These are the activations of a small neural network, seen along a few directions. Each row is one input.
Each table varies a few parts of the input and shows all the possible inputs, shuffled.
Descriptions start from the smaller parts, as in this example, which fits no table here: one of 4 places along a line, together with either a single point or (one of 2 separate values, together with one of 5 places around a ring) or one of 11 places around a ring.
Shared parts are said once, and a part with two or three values counts as separate values.
In the rows, zero is written as 128.

Other details of the inputs shift rows strongly along two fixed directions, in all tables alike. That doesn't count.

Rows:
r1: [126 132  96 102 128 110 112 117 145 151 111 132 134 136 134 127 126]
r2: [147 147 175 149 115  80 140  87  78  76 202 100 154  80 110 131 170]
r3: [142 153 122 168 159 127 101 164 122 118 117 154 111 120 111 119 127]
r4: [130 163 118 150 147 113 123 148 121 114 101 156 129 125 107 130 131]
r5: [105  65 122  70 101 184 144 116 161 187 117 103 103 158 158 128  89]
r6: [138 164 140 160 121  88 141  95  83  87 166 140 159  94 101 131 152]
r7: [126  53 144  42 102 187 175  78 127 211 159  77  75 120 134 120  78]
r8: [148 161 124 150 164 118 112 161 116 117 107 155 110 117 102 122 131]
r9: [108 125 124 131 128 139 126 129 140 138 114 132 135 150 142 134 120]
r10: [127  92 158 127  88 137 165  51  82 143 221  86 113  71 106 124 102]
r11: [121 146 109 113 148 135 114 176 168 123  59 151 139 179 154 137 145]
r12: [133 127 123 113 116 129 139 123 125 127 121 138 131 127 123 127 129]
r13: [118 119 153 128 130 128 117 134 140 121 138 103 135 142 150 134 142]
r14: [113 135 132 134 139 125 101 148 148 123 102 137 143 168 152 130 146]
r15: [135 123 143 142 103 120 137  96 108 101 181 114 151 109 133 128 147]
r16: [123 154 127 144 139 103 124 149 133  93  99 139 149 136 125 139 147]
r17: [119 141 133 114 143 118 114 145 142 125  92 136 139 164 144 133 148]
r18: [140 134 110 151 146 143 111 171 143 129 101 148 109 131 126 121 118]
r19: [159 139 144 169 110 110 137  89  71 103 209 135 133  65  95 108 138]
r20: [160 154 124 157 139 110 130 140 103 101 137 147 120  91  97 121 137]
r21: [124 119 120 143 122 134 136 135 131 121 131 127 130 121 125 128 117]
r22: [121 137  90 129 131 113  93 133 155 143 107 143 141 145 143 124 128]
r23: [101 133 112 136 148 137 104 182 176 122  59 141 137 179 155 139 128]
r24: [106  55 130  50 107 182 175 106 153 194 120  77  90 141 144 137  76]
Description of these inputs: one of 2 separate values, together with either a single point or one of 11 places along a line.
Changing only the choice among 2 separate values turns r22 into r1. The same change can be made to r13. Which row results?
Answer: r2
Which other rows does r10 become when the place on the line of 11 takes its other values? List them by row number.
Answer: r3, r5, r9, r13, r14, r15, r18, r19, r21, r23

Rows:
r25: [131 124 132 130 137 136 122 142 138 126 126 117 119 133 136 131 129]
r26: [150 149 118 157 127 103 121 115 106 106 158 137 135  93 109 121 139]
r27: [114  44 178  73  72 168 178  41 102 172 218  47  94  93 131 131  89]
r28: [118 129 138 136 135 140 127 136 133 131 125 126 125 138 135 133 124]
r29: [124 130 111 129 130 129 125 129 136 138 118 130 121 125 124 131 114]
r30: [126 125 142 122 136 130 131 143 132 130 118 121 125 134 130 128 131]
r31: [139 147 149 160 133 110 133 116  96  96 159 131 140 109 114 127 146]
r32: [114 127 124 113 113 116 116 115 142 125 120 126 148 151 144 133 141]
r33: [135 125 117 125 125 134 116 131 134 138 122 139 118 129 127 120 122]
r34: [142 152 125 155 130 105 130 109  96 108 156 145 140 102 106 122 139]
r35: [137 125 110 126 125 138 128 134 135 136 122 138 124 127 130 122 122]
r36: [131 126 112 122 127 134 136 131 129 133 115 138 127 131 124 126 120]
r37: [144 149 129 147 126  98 130 116  99 109 154 140 141  94 103 120 140]
r38: [127 133 143 123 139 136 132 137 130 132 121 125 123 138 134 132 132]
r39: [125 127 111 130 122 136 133 131 134 135 118 138 127 127 126 128 116]
r40: [120 126 133 133 135 134 126 138 138 125 121 117 122 132 133 137 123]
r41: [146 151 131 144 120 102 126 110  98 105 152 144 135  96 102 122 142]
r42: [112 132 122 117 122 119 121 114 140 132 123 126 152 151 151 134 141]
r43: [130 129 112 121 135 126 128 128 131 136 116 130 121 128 123 129 119]
r44: [127 128 144 120 131 134 126 138 130 126 116 125 120 136 130 131 133]
r45: [129 125 119 121 127 129 124 128 128 135 115 139 120 133 122 125 120]
r46: [117 121 138 135 133 133 126 142 135 128 122 122 127 134 132 128 123]
r47: [126 125 135 126 139 131 130 137 133 123 118 117 121 136 131 135 127]
r48: [131 121 131 130 129 143 130 144 136 123 126 126 124 135 137 128 131]
r49: [129 127 136 133 138 142 122 140 133 132 130 125 122 139 139 128 130]
r50: [133 122 114 127 131 130 120 136 134 143 124 135 123 126 128 118 121]
r51: [132 135 116 115 135 126 129 130 133 138 115 130 120 125 123 130 122]
r52: [133 130 114 129 134 137 121 129 133 144 126 138 121 131 131 121 122]
r53: [128 143 133 145 111  84 123  99 109  97 162 127 171 112 126 126 157]
r54: [127 123 117 123 133 125 128 133 128 139 117 135 125 130 122 122 119]
r55: [116 126 118 114 113 119 129 119 144 123 120 127 154 148 150 135 140]
r56: [123 119 139 128 137 131 130 141 130 127 119 122 126 137 130 127 127]
r57: [139 141 150 156 124 108 128 117  97  91 155 131 136 107 110 126 147]
r58: [128 119 136 131 135 135 122 146 135 129 127 122 124 134 135 124 129]
r59: [123 127 117 128 122 132 120 128 133 137 118 138 120 130 123 126 116]
r60: [126 122 134 127 132 139 138 140 131 121 118 126 127 138 132 131 129]
r61: [120 123 133 134 127 141 135 140 136 122 121 126 127 134 134 133 125]
r62: [122 132 115 132 131 135 125 127 132 143 122 138 124 131 126 127 116]
r63: [116 129 118 113 121 113 120 116 146 127 120 118 150 146 146 140 140]
r64: [129 128 138 121 131 137 139 141 133 124 117 125 126 135 132 133 133]
r65: [122 125 115 131 128 128 125 133 133 142 119 134 126 127 124 124 115]
r66: [129 121 138 129 129 139 117 141 133 125 125 126 118 136 135 127 131]
r67: [129 131 138 120 138 130 131 139 135 126 117 117 120 132 131 136 131]
r68: [133 132 115 115 127 133 136 132 131 135 115 138 126 127 124 127 124]
r69: [130 137 120 118 136 132 129 128 129 144 119 138 122 130 125 127 124]
Changing only one part turns r69 into r68. The same change can be made to r34. Which row results?
Answer: r36
Describe the family of inputs behind these rows.
Answer: one of 5 separate values, together with either a single point or (one of 2 separate values, together with one of 4 places along a line)
Which other rows does r60 become when the choice among 2 separate values takes its other values? List them by row number.
Answer: r36
Which other rows does r63 become when the choice among 5 separate values takes its other values? List them by row number.
Answer: r32, r42, r53, r55
